A small network was shown many inputs. Here are its activations along a few directions, one row for each input.
In each table, some parts of the input vary, and every possible input appears once, in random order.
Descriptions start from the smaller parts, as in this example, which fits no table here: one of 2 separate values, together with either a single point or one of 11 places along a line or (one of 5 places around a ring, together with one of 6 places along a line).
Shared parts are said once, and a part with two or three values counts as separate values.

Other details of the inputs vary at random and push rows far along three fixed directions, the same in every table; ignore that.

Table:
R1: [ 27 -22 -14  35   2  -3  11  -1  25 -50 -23  14]
R2: [ 68   9  29 114  62 -32  25 -50 -21 -16 -34   5]
R3: [ 28 -22 -24  10  12   5  -6  17  30 -54  10  30]
R4: [-13 -49 -10   6 -62   9 -19  12 -29  31  -5  22]
R5: [-31  37 -12 -57   8  -5  -4  10  11  -9  11 -28]
R6: [  7  -3 -29  16   4 -13 -10  32  16 -61 -30  22]
R7: [-30  24  -5 -58  15   1   6 -22  24  10   3 -11]
R8: [ -7  27 -30 -42  12   0   0  -5  39 -49  10   0]
R9: [-19   2   0 -23 -28   6 -20 -11 -38  55  21  -3]
R10: [ -9  17  43  14  11   7   1 -37 -41  79   2  -3]
R11: [-11 -69 -14  -6 -40  -5 -20  44 -14  28   3   1]
R12: [-23  24 -12 -34  -7   6  14  24  44 -57 -15 -18]
R13: [  8  11  25 -11  14   0  30 -29  12  18  16 -41]
R14: [  3  55  36  -6  18  22  21 -22  -7  20  33 -23]
R15: [-28 -57 -30 -20 -20  -8 -44  39 -14  24 -17  35]
R16: [-12  43  29 -25  31  -2  20  -8  -2  19  21 -47]
R17: [ 22  12  -6  41  -6   3  -4   7   3 -46 -16  37]
R18: [ 20 -39  25  46 -25   9  -2   0 -39  59  12   7]
Each input here is: one of 3 separate values, together with either a single point or one of 5 places around a ring.
- The inputs of R12 and R4 match in every part but the choice among 3 separate values. If R11 is changed in the same way as R12 into R4, which row does it become? => R18
- Change only the place on the ring of 5 in R8. List by row number the other rows that result. => R1, R2, R3, R13
- Change only the choice among 3 separate values in R9. List by row number the other rows that result. => R5, R8

Table:
R19: [-24  43  16 -38  12  22  30  -5  54 -39   4 -24]
R20: [-38 -66 -31 -15 -62   1 -49  37 -38  25 -21  36]
R21: [ 28  -7   7  54  13   7  -2  35  20 -31 -17  26]
R22: [ 36   4   4  51  13   6 -10  30   7 -35  12  39]
R23: [-14  44  15 -41  -1  21  32 -10  46 -48   8 -31]
R24: [ 35  -4  -2  60  -7   5   6  30   7 -45  -8  12]
R25: [ 29  -4   7  55   8  -4  -2  40  10 -40  -8  20]
R26: [-17 -85 -33 -18 -46   0 -54  40 -41  38  21  39]
R27: [ 38 -37  35  87  21 -36  19 -36 -85  74 -18 -31]
R28: [ 34 -38  49  95  16 -24  10 -34 -83  75  -8 -33]
R29: [ 18   9   0  50  13  12 -18   5  -1 -42 -18  52]
R30: [ 27 -11  10  59  -3  12   8  22  27 -33 -14  29]
R31: [-12  47  -6 -46  24   9  17 -24  58 -34  11 -12]
R32: [ -6  57  16 -30 -15  24  35   1  48 -40  12 -28]
R33: [-19 -46 -36  -8 -68  16 -55  41 -30  25  -2  60]
R34: [ 35   1   3  50  19  17 -11  25  18 -26   2  45]
R35: [ -9  62  14 -30   5  35  23  -5  53 -29  25  -1]
R36: [ 39 -12 -25  46  20 -13 -10  -1   9 -47  -3  20]
R37: [ -3  32  46 -11  45 -10  25 -55 -45  92  11 -45]
R38: [ 44 -17 -15  42  11  -7  -4 -13  21 -43  -6  30]
R39: [-29  65  -1 -36  13  -1  20  -5  21 -38 -25 -14]
R40: [-17  50  12 -40  18  32  21 -15  52 -35  21  -4]
R41: [-18  29  65  -2  30 -19  26 -41 -51  82  14 -77]
R42: [-18  26  64  -4  35  -8  26 -45 -40  91   5 -70]
R43: [-12 -96 -43 -21 -65 -20 -33  15 -21  33  -7  10]
R44: [ -4  57 -13 -45  17  12  27  -9  27 -45  18 -20]
R45: [ -8  33  60  -3  42   3  17 -54 -42  92  23 -48]
R46: [-11  52  -7 -50  41   4   7 -12  51 -31   9 -17]
R47: [-13 -83 -41 -25 -49   4 -31  19 -22  40   3  48]
R48: [ -6  52  10 -42   5  31  23 -19  44 -44  26 -11]
R49: [  3 -69 -29  -5 -76  19 -36  29 -20  29  20  45]
R50: [ 31 -21 -22  50  17 -23  -1   9  12 -52 -21   1]
R51: [ -61  -22  -45 -116  -41  -10  -36   16   -3   39   33  -19]
R52: [ 26 -24 -12  42  37 -22  -9  15  25 -38 -31  15]
R53: [ 27 -23  -4  44  16  -5  15   9  21 -39 -29  28]
R54: [ -71   -1  -53 -109  -55   -2  -42    6   -1   27    8    2]
R55: [ 17  14   5  60  -5   6  -9  26   3 -39 -32  36]
R56: [ 35  -9  -7  50  13  12  -6   9   2 -48   7  29]
R57: [-20 -89 -35 -25 -37 -14 -33  37 -35  51 -18  20]
R58: [ 25 -21 -13  45  31 -33  -9  19  15 -48 -23   8]
R59: [-31  63  -7 -34  17 -14   8 -14  32 -38 -22 -25]
R60: [ 35  -8 -11  38  32 -11  -4  17   1 -41  -4  38]
R61: [ -71  -34  -39 -114  -55   -3  -15    8   19   39   10  -30]
R62: [-16  51  37  -4  22 -12  16 -59 -56  75  -5 -30]
R63: [ -45  -20  -40 -113  -63   17   -8    2    2   26   28   -4]
R64: [ 50 -16  46 100   9 -10   4 -32 -80  81  14  -9]
R65: [-14  29  51  -9  34 -32  34 -42 -54  82   2 -74]
R66: [ -8  42   0 -47   1   8  40 -11  42 -46  -2 -29]
- Describe the family of inputs behind these rows. => one of 2 separate values, together with one of 4 places along a line, together with either a single point or one of 5 places around a ring
- The inputs of R44 and R36 match in every part but the place on the line of 4. If R63 is changed in the same way as R44 into R36, which row does it become? => R38
- The inputs of R49 and R48 match in every part but the place on the line of 4. If R33 is changed in the same way as R49 into R48, which row does it become? => R29
- Change only the choice among 2 separate values in R28. List by row number the other rows that result. => R56
- Start at R41 and move only the place on the ring of 5, one step at a time. The first step leads to R42. Which rows follow, in order? => R19, R23, R28

Table:
R67: [-26  18  -1 -27 -31   8 -30 -13 -39  53  25  10]
R68: [-10 -33  -7  15 -23  14 -47  32 -24  31   2  58]
R69: [  9   5  23  22  14 -34   5 -42 -45  54  -3 -50]
R70: [ -50   67   17 -101   37    7   25  -15   21    6   21  -47]
R71: [-18  88  -4 -27  18  35  -9  24  47 -68  14  19]
R72: [ 24  22  15  31   3   6  26 -10  -1 -21  14 -19]
R73: [ 58   6   7  66  15   1  14   3  -4 -33   8  22]
R74: [ 12 -15 -13  35  -4  23 -35  15  15 -16  -7  73]
R75: [  4 -36 -20  11 -36  11 -46  -3 -25  26   6  66]
R76: [ 30   5   7  65   7  -7  17 -20  -2 -35 -44  26]
R77: [ 16  22  -3  14  37 -22  15 -36  12 -10  -8  -7]
R78: [ 10  12  35  25  20  -2  23   3  21 -14   2 -18]
R79: [-41   5   4 -27 -35  -5  -4   8 -40  41 -19 -24]
R80: [ 16 -60 -12  14 -42  11  -7  -1 -18  18   8  14]
R81: [ -9 -48 -45 -37 -16  -3 -25   0  -9  -5   5  35]
R82: [ 29  -2   6  35  11  26  21   8  44 -51  -4  12]
R83: [ 11  16  33  56  19  -4  26 -30 -12  12 -42  -2]
R84: [ 20  15   7  15  26 -17  13 -36  14 -17 -11 -18]
R85: [ 35 -36 -10  28  -5  19  -3  21  21 -19   1  41]
R86: [-27  71  14 -63  35  -1  24   1  64 -48   0 -45]
R87: [-13 -55 -17 -17 -38  10 -11  18  20   3   4   9]
R88: [ -2 -33 -25 -19 -36  15 -19  49  -8   2  21  18]
R89: [-25 -19 -37 -22 -58  -4 -17  27 -14 -16 -25  20]
R90: [ 16  20  24  33  13  12  22   9   1 -17  11 -23]
R91: [  6  10  12  21  24 -37   6 -41 -47  61  -1 -39]
R92: [-18 -38 -32 -27 -25 -12 -36  38  -2  -6  -8  -3]
R93: [ 31  -6  -3  57  49 -20   5  -8  22 -23 -25  20]
R94: [  2   1  47  33   8 -16  16 -20 -42  59  13 -53]
R95: [ 12 -43 -29 -26 -43  16 -13  11   1   3  18  30]
R96: [-19  11 -37 -57  20  16  -1  16  58 -69   2  27]
R97: [  6  23  14  15  50 -22  11  -2  13  -5 -14 -11]
R98: [-29  -2 -43 -52  -6  -8 -24  38  20 -23  -3  -3]
R99: [  8 -18 -29   6 -29   1  -5  30  27 -61   7  15]
R100: [-15  50  10 -41  31  -9  19 -42 -22  20  18 -42]
R101: [ -62   43  -17 -119    3   11   -2    7    6    6   25  -43]
R102: [-26 -15  27   6 -22 -12   3  -6 -52  70 -29 -14]
R103: [-15 -27   6 -26 -35  -3   6 -28 -17  49  18 -30]
R104: [ 10  12  15  17  35 -12  12 -22  25 -10 -16 -20]
R105: [ -6 -33  35   8 -18   3   8  -3 -42  78  15 -29]
R106: [ 49  -1  25  60  30   8  15  20  11 -23   0  26]
- Describe the family of inputs behind these rows. => one of 5 places around a ring, together with either one of 2 separate values or one of 6 places along a line
- The inputs of R79 and R102 match in every part but the place on the ring of 5. If R92 is changed in the same way as R79 into R102, which row does it become? => R86
- Which other rows agree with R82 in the place on the ring of 5? List them by row number. => R74, R83, R85, R87, R93, R96, R104
- Change only the choice among 2 separate values in R102. List by row number the other rows that result. => R68
